These are the activations of a small neural network, seen along a few directions. Each row is one input.
In each table, some parts of the input vary, and every possible input appears once, in random order.
Descriptions start from the smaller parts, as in this example, which fits no table here: one of 8 places around a ring, together with either a single point or one of 11 places along a line or (one of 3 separate values, together with one of 6 places along a line).
Shared parts are said once, and a part with two or three values counts as separate values.

Other details of the inputs vary at random and push rows far along two fixed directions, the same in every table; ignore that.

Rows:
row 1: [ 23  -4   6 -52  33 -29  26 -43  24  37  -8  -9  -7  27   4 -25]
row 2: [-22 -15 -25  52  -6  -8 -22  -1 -39 -29  -7  28  23 -44 -19  59]
row 3: [-16 -10 -85 -24  15  18  -8 -27  24  11  10  24 -29  52  36  29]
row 4: [  3 -22 -38  71 -10   2 -30   1 -27 -57  -1  33  28 -51 -24  43]
row 5: [ -5  -5  47  25  -8 -24 -21  13 -13 -11 -20 -12  13 -31 -24   2]
row 6: [  0 -57 -97 -19  56  11 -15 -54  14  -1  24  54 -25  37  31 103]
row 7: [ -1   5  29  32 -16  19 -14  25 -13 -27   6   1  19 -23 -17  12]
row 8: [-10  -2 -16  14   8  14  -1  -6 -15   0  13   3  -6   8  -3  46]
row 9: [ 15  45   3 -67   0   1  50 -21  43  33   0 -44 -27  34  18 -70]
row 10: [ 25 -38 -82 -24  50   8 -16 -51  36  -8   1  34 -23  42  27  58]
row 11: [ 34  34   1 -88  43  12  66 -63  66  62 -11 -43 -45  63  36 -43]
row 12: [  3  25  41  23 -46  15   5  42 -14 -30  -3 -20  14 -47 -26 -38]
row 13: [ 12 -20 -23  32   3 -15 -25  -4  -6 -35  -4  16  30 -25 -14  14]
row 14: [ -5 -29 -33 -18  28  -3   3 -19   6  -2   6  22 -10   2  18  38]
row 15: [ -1  11  47   4 -10   2   6  18  -9   3   3 -25   3  -5 -15  -8]
row 16: [  8  49  67 -17 -15 -11  31  20   5   3  -8 -34  -6 -22  -5 -58]
row 17: [  4   4  41  17 -18 -30  -4  12 -15 -23 -12  -1  27 -44 -25 -37]
row 18: [ -14  -36 -111   17   45   -1  -19  -59   -4  -21    4   53  -13   19
   27   82]
row 19: [-15 -23 -26  60  -9   4 -20  -2 -41 -41   1  35  29 -37 -28  69]
row 20: [-21  18  26  27 -35  -2  -5  44 -39  -4  13   0   6 -23 -13  -8]
row 21: [-13  10 -59 -49  25   2  20 -32  25  28  13   6 -40  60  47   3]
row 22: [  6 -12 -49 -27  34   9  -3 -37  38   8  -6   5 -22  46  28  28]
row 23: [ 46   7  -2 -89  31  -4  50 -54  63  40 -11 -32 -29  30  35 -59]
row 24: [  1  19  75  22 -30 -12   7  45 -21  14   5 -26  20 -19 -32 -57]
row 25: [-11 -19  -2  31   2 -11 -30   3  -8 -33 -14  12  13 -14 -16  27]
row 26: [-20 -44 -95  -9  55 -17 -29 -56   3   3  -2  48  -2  31  17  83]
row 27: [ -9  16  70  -6 -26 -18  13  30 -14  29 -11 -26   5  -7 -11 -62]
row 28: [-32 -16 -75 -40  33  -1  -6 -37  21  49   9  29 -26  65  52  33]
row 29: [ -4  14 -16 -50  38  -4  31 -28  21  42  -3  -7 -30  41  30   3]
row 30: [ 17  21  19 -53   8  -8  31 -20  41  40 -18 -40 -15  40  21 -73]
row 31: [-22  -2   5  39 -24  10 -23  37 -26   2  16   9  16 -13 -10   6]
row 32: [ 28   0  -6 -72  40 -16  27 -40  46  35 -21 -12 -34  33  27 -34]
row 33: [-34 -39 -62 108 -27  54 -62  37 -54 -78  28  71  28 -49 -28 111]
row 34: [ -8  -4 -65 -41  39  14  22 -43  27  41   8   0 -38  65  30  38]
row 35: [ 47  16  56 -43  -3   0  42  -4  16   8   0 -29  -1 -19  -2 -59]
row 36: [ 29  14  62 -15 -14 -17  10   4  22  -6 -25 -45   9 -13 -23 -55]
row 37: [ 12  24  13 -47  -3  -5  27   2  39  36  -6 -32 -14  35  21 -70]
row 38: [-14  15  11  -3 -27  -1   3  38  -9   8   6  -2  -1  -4   6 -36]
row 39: [-21 -17 -20  75 -34  33 -46  50 -45 -42  31  32  21 -36 -24  36]
row 40: [  7   1  -4 -19  14   7   8 -16  17  28  -3 -10  -7  35  13 -23]
row 41: [ 13  37  63 -20 -28   5  24  27  13  32   5 -36  10  -3  -6 -83]
row 42: [ 19  11  78 -18 -12 -18  12  -3   6  10 -13 -34  11  -9 -18 -35]
row 43: [ -7   6 -43 -72  26  -9  21 -39  48  55  -1  -8 -35  73  54 -28]
row 44: [-11  26  51  19 -46   0   6  47 -22 -23   4 -14   6 -45 -21 -36]
row 45: [ 15  46  65   8 -35   4  20  31   7 -18  -7 -37  12 -44 -24 -57]
row 46: [ -1  27  78   2 -24 -12  14  40 -14   8 -13 -32   9 -24 -15 -36]
row 47: [-27  -7  -9  54 -27  16 -33  43 -50 -14  22  19  11 -22 -22  29]
row 48: [ 12 -52 -85 -15  63  13 -23 -58  19  11   8  48 -29  45  22 101]
row 49: [-10 -26 -24  58  -9  10 -40  17 -15 -50   3  23  22 -16 -14  39]
row 50: [ 11  34  83 -17 -15 -14  38   9   8  35 -12 -46   6   0 -15 -72]
row 51: [-19 -19 -10  31  -3  -6 -22  14 -12 -24  -2  12   8  -4   1  16]
row 52: [  2  38  32 -24 -17  -3  37  11  -4  36  10 -42 -10  12  -8 -52]
row 53: [ 32  11  68   4 -16  -9   3   9   5  -7 -12 -27  19 -26 -23 -30]
row 54: [ 19   2  58  38 -34 -12 -12  20 -30 -34  -9  -5  49 -59 -37 -25]
row 55: [  0 -20  -8  12  -1  -3  -6   8  -7 -27  12  13   5 -33  13   8]
row 56: [-18   5 -18  -4   1   6   5   6 -20   5   3   3 -15   5   9  22]
row 57: [ 17 -48 -78  -1  50  25 -34 -44  16  -8   2  53 -14  27  20  94]
row 58: [-23 -11   5  18  -2 -10 -19  18 -22  -8  -4   8   9  -3  -6  20]
row 59: [-15 -42 -57 103 -17  22 -55   7 -60 -79  10  66  42 -59 -33 104]
row 60: [  8 -20 -28 -47  45  -6   5 -37  25  26 -17  14 -24  24  23  19]
row 61: [  2  13  62  45 -40   9  -8  45 -17 -25  -5 -14  36 -44 -39 -21]
row 62: [-14  16  -1 -22  -6  -4   8  16  -6  32   5   1 -16  28  17 -22]
row 63: [-10  25  39  43 -56  20  -3  52 -31 -25  10 -16  25 -49 -41 -24]
row 64: [-17  -5  43  61 -43   1 -29  57 -41 -52   3   1  25 -52 -22   6]
row 65: [ -3  17  11 -31   7 -24  15  -3  21  31  -6 -15 -16  35  19 -45]
Description of these inputs: one of 5 places around a ring, together with either one of 5 separate values or one of 8 places around a ring.
Question: The inputs of row 64 and row 15 match in every part but the place on the ring of 5. If row 38 is changed in the same way as row 64 into row 15, which row does it become?
Answer: row 47
Question: The inputs of row 52 and row 20 match in every part but the place on the ring of 5. If row 19 is changed in the same way as row 52 into row 20, which row does it become?
Answer: row 2
Question: Which other rows does row 16 become when the place on the ring of 5 takes its other values? List them by row number.
Answer: row 8, row 11, row 29, row 45
Question: List by row number the other rows that have the place on the ring of 5 in common with row 39.
Answer: row 7, row 11, row 33, row 35, row 40, row 41, row 53, row 54, row 57, row 59, row 61, row 63
Question: Which other rows does row 22 become when the place on the ring of 8 takes its other values? List them by row number.
Answer: row 3, row 9, row 12, row 30, row 37, row 45, row 49
Question: Which other rows does row 10 become when the choice among 5 separate values takes its other values? List them by row number.
Answer: row 4, row 13, row 23, row 36

Rows:
row 66: [ 19  29  84 -14 -22 -28  28  15  -9   9 -19 -45  10 -34 -30 -68]
row 67: [-18   7   3  19 -23   7  -8  28 -19  -3  16   0   7  -4  -5 -11]
row 68: [-11  22  21  17 -36   7  12  30 -16  -9   7 -15   8 -20 -13 -27]
row 69: [ 26  12  15 -89  38 -22  51 -61  50  65 -15 -32 -30  47  23 -43]
row 70: [  9 -18 -59  -6  20  32 -15 -11  13 -10  15  25 -22  25  17  54]
row 71: [-10  22  18  17 -21   1   9  19 -19  -9   3 -10   5 -21  -9  -8]
row 72: [ 10   1   2  24 -10  14  -5   7   2 -18   0  -4   5 -16 -12   2]
row 73: [ -4  -1   8  15  -9 -21 -14  13 -12 -13  -4   6  13 -17  -9 -16]
row 74: [-18  -1  10  16 -12   1  -9  30 -23  10   5   3   3  -5  -4   0]
row 75: [ -4  -8  14  18 -14 -15 -13  15  -9 -10  -1   8  14 -15  -6 -13]
row 76: [  2  -3  15  23  -2   5  -9   6  -7  -7  -5   3  15  -6 -20  21]
row 77: [ -1 -30 -61   2  30  18 -11 -26   9 -20  10  30 -11  18  22  55]
row 78: [-15 -30 -63  11  24  13 -39 -23  12  -9   2  31  -4  42  19  54]
row 79: [ 28  17  17 -90  47 -17  50 -52  53  64 -12 -38 -31  54  29 -35]
row 80: [-18   9  22  14 -11   1  -1  20 -25   1   4   1  -1 -17  -8   7]
row 81: [ -1 -26 -65  -1  22  11 -11 -38   8 -10   3  36  -5  10  19  45]
row 82: [  9   8   0  10 -12  -6   1   9  -9 -21  -7  -3  13 -35 -12 -12]
row 83: [ -6  -9  17  13  -8  -3 -16  18   0 -11  -2   4  12  -5   0  -6]
Question: What do these inputs look like to the network?
Answer: either a single point or one of 5 places around a ring or (one of 3 separate values, together with one of 4 places along a line)
Question: Which other rows does row 76 become when the choice among 3 separate values takes its other values? List them by row number.
Answer: row 72, row 78
Question: A walk changes only the place on the ring of 5. It starts at row 74 and steps to row 80. List the rest of the walk in order.
Answer: row 71, row 68, row 67

Rows:
row 84: [ 17  15  27  -8 -20  -1   7  11  16 -12  -3 -21   4 -11  -2 -56]
row 85: [ 28  34  34 -12 -13   8  40   5   4  -3  -4 -32  -3 -28 -12 -43]
row 86: [ 14   9  68  25 -31 -19  13  23 -23 -23  -8 -19  31 -67 -36 -42]
row 87: [-13  30  51  -7 -26 -20  13  35  -6  23  -2 -29   3  -2   0 -72]
row 88: [ 21 -10 -49 -43  31  17   8 -42  44  11   1   2 -20  45  29   8]
row 89: [  7  -6 -59 -39  26   1   6 -35  35  13   0  11 -20  38  40  -8]
row 90: [ 42  23  50 -25 -13  11  32   5  23   6  -4 -38  -1 -14 -10 -59]
row 91: [-13   3 -64 -38  24  10   5 -26  28  21   8   7 -31  53  46   4]
row 92: [ 15  -6   8 -15   6 -18   0 -15  25   0 -14  -7   3   7   5 -28]
row 93: [ 21  23  11 -17 -11  -1  30  -8   6  -2  -7 -19  -2 -21  -7 -38]
row 94: [-17 -23 -17  19  14 -13 -33  -2  -2  -7  -6  19   8  20   2  28]
row 95: [-19 -19 -23  15   9   9 -16   3 -20  -5  16  24  -8   8   0  61]
row 96: [-19  -2 -54 -36  32   0  14 -39   7  39   8  13 -29  50  29  33]
row 97: [  1  11  29 -36  14 -26  28 -22   6  38 -13 -20  -2  10  -3 -24]
row 98: [-31 -17 -22  69 -31  22 -49  47 -32 -50  20  28  19 -21 -14  40]
row 99: [ 14 -24  -8  16  14  -3 -14 -17  -2 -32  -3  20   8 -19 -14  40]
row 100: [ -1  -3 -30 -12   8  23  -5  -8  26  11   9  -2 -12  37  18   6]
row 101: [ 35   5  35 -36  19  -9  20 -30  34  15 -18 -16  -5   7   1 -26]
row 102: [-11 -16 -53  25   3  37 -19   5 -12 -23  21  27  -9   6   2  73]
row 103: [-20 -42 -46  74 -11  -5 -49   9 -41 -66   6  54  33 -45 -17  73]
row 104: [ -4  13  68  21 -33   4  -1  49 -23   5   6 -16  14 -26 -24 -23]
row 105: [ 24   8  40 -10   5 -18  26 -10   5   0 -16 -21   7 -28 -15 -23]
row 106: [ 23   2  73  39 -38  -3 -15  35 -13 -34 -16 -13  37 -53 -41 -36]
row 107: [-12   6 -27 -31  23  -8   6 -13  21  37   1  -4 -23  58  28 -11]
row 108: [-23  -2 -59 -35  30 -10   8 -33   9  38   6  12 -25  57  36  18]
row 109: [-13   2 -48 -40  37   6  21 -41  13  45   2   6 -34  56  27  39]
row 110: [-21   2 -42  24  -8  21 -10   6 -21 -15  15  24  -8 -10   3  41]
row 111: [ 17  23   2 -27  -7  -3  27  -8  12   6  -7 -19  -7  -9   9 -56]
row 112: [ -7  19  76  24 -40 -37   0  44 -36  -4 -11 -20  35 -54 -35 -58]
row 113: [ -8 -24  -5  15  18  -3 -23  -3  -8   0  -1  21   5   7  -7  46]
row 114: [-28 -36 -11  59  -5   0 -39  16 -50 -38   7  37  22 -37 -24  79]
row 115: [-22 -47 -14  73   0   6 -57  23 -53 -48   8  48  25 -35 -28 103]
row 116: [ -8  -5 -37 -39  34   8   5 -28  28  44   5   2 -27  72  33  12]
row 117: [ 39  30  46 -19 -14  11  34   5  12   1  -3 -39  -4 -28 -13 -49]
row 118: [ 18  12  44 -10 -14 -28  10   6  10   4 -21 -21  12 -20  -6 -62]
row 119: [-33 -20 -46  79 -22  39 -40  35 -48 -51  26  43  12 -37 -18  88]
row 120: [  4  25  62  23 -42  23   9  52 -12  -5  11 -25  12 -36 -25 -35]
row 121: [-13 -13 -25 -25  26 -26 -10 -24  11  27  -9   9 -11  33  20  -1]
row 122: [-14  16 -49 -39  16   3  21 -24  24  25   5  -2 -26  44  39 -10]
row 123: [  8   5  65  -2  -8  -9  -3  14   2   8 -18 -23  15  -4 -18 -31]
Question: What do these inputs look like to the network?
Answer: one of 5 places around a ring, together with one of 8 places around a ring
Question: The inputs of row 119 and row 85 match in every part but the place on the ring of 5. If row 100 is changed in the same way as row 119 into row 85, which row does it become?
Answer: row 88
Question: The inputs of row 98 and row 94 match in every part but the place on the ring of 5. If row 120 is changed in the same way as row 98 into row 94, which row does it become?
Answer: row 113
Question: Which other rows does row 103 become when the place on the ring of 8 takes its other values? List them by row number.
Answer: row 86, row 92, row 99, row 101, row 105, row 106, row 118
Question: A walk changes only the place on the ring of 5. It starts at row 103 and steps to row 112. List the rest of the walk in order.
Answer: row 108, row 122, row 111

Rows:
row 124: [ -5  45  77  -3 -41  11  13  48 -14  18   0 -41   8 -20 -21 -44]
row 125: [-20 -23  -7 -11  57 -51  -6 -59   1  41 -28   8   6  23   4  34]
row 126: [ 13 -24 -78 -42  35  -2 -13 -54  45 -11 -10  19  -9  24  35  24]
row 127: [-65 -30 -40  14  24 -33 -31  12 -49  23  22  48 -10  34  14  64]
row 128: [ 21 -20 -69  -5  34  13  10 -34  18 -37  -8  18 -11   6   9  26]
row 129: [-40 -15   1  68 -19  17 -42  51 -52 -26  15  27  19 -10 -16  59]
row 130: [-33   0 -49  78 -47  33 -35  57 -41 -58  25  24   9 -36 -20  38]
row 131: [ 38  -5  68  30 -28  16  10  20 -24 -47   9  -2  17 -65 -34 -11]
row 132: [ 49  31  61 -10 -41  -2  28   6 -13 -11  -4 -41  22 -72 -42 -59]
row 133: [ -4  45  20 -41 -12  22  37   8  18  40   0 -30 -25  12  17 -33]
row 134: [-32  -9 -33  64 -42  29 -49  58 -36 -33  12  19  25 -29  -2  25]
row 135: [ 52  15  54 -67  34 -10  54 -44  51  43 -23 -50 -10   8  -6 -63]
row 136: [ 43  14  76 -33  11 -34  23 -13  24  22 -31 -21  -3   5  -7 -63]
row 137: [ 10 -26 -57 -43  43 -18  -3 -70  41   5 -11  30  -6  52  39  23]
row 138: [-29   3  37  42 -36   3 -33  64 -21  -8   1  -1  14 -29 -12 -14]
row 139: [ -9  33  44   1 -36  -4  20  34  -4  26  18 -32   6   6  -6 -92]
row 140: [-29 -10 -79  27  -1  34  -5  -6 -14 -25  35  42 -23  25  24  68]
row 141: [ 40 -24 -24 -69  64 -24  24 -78  68  38 -20 -17 -27  66  23  18]
Question: What do these inputs look like to the network?
Answer: one of 2 separate values, together with either a single point or one of 8 places around a ring
Question: Which other rows does row 141 become when the choice among 2 separate values takes its other values? List them by row number.
Answer: row 129
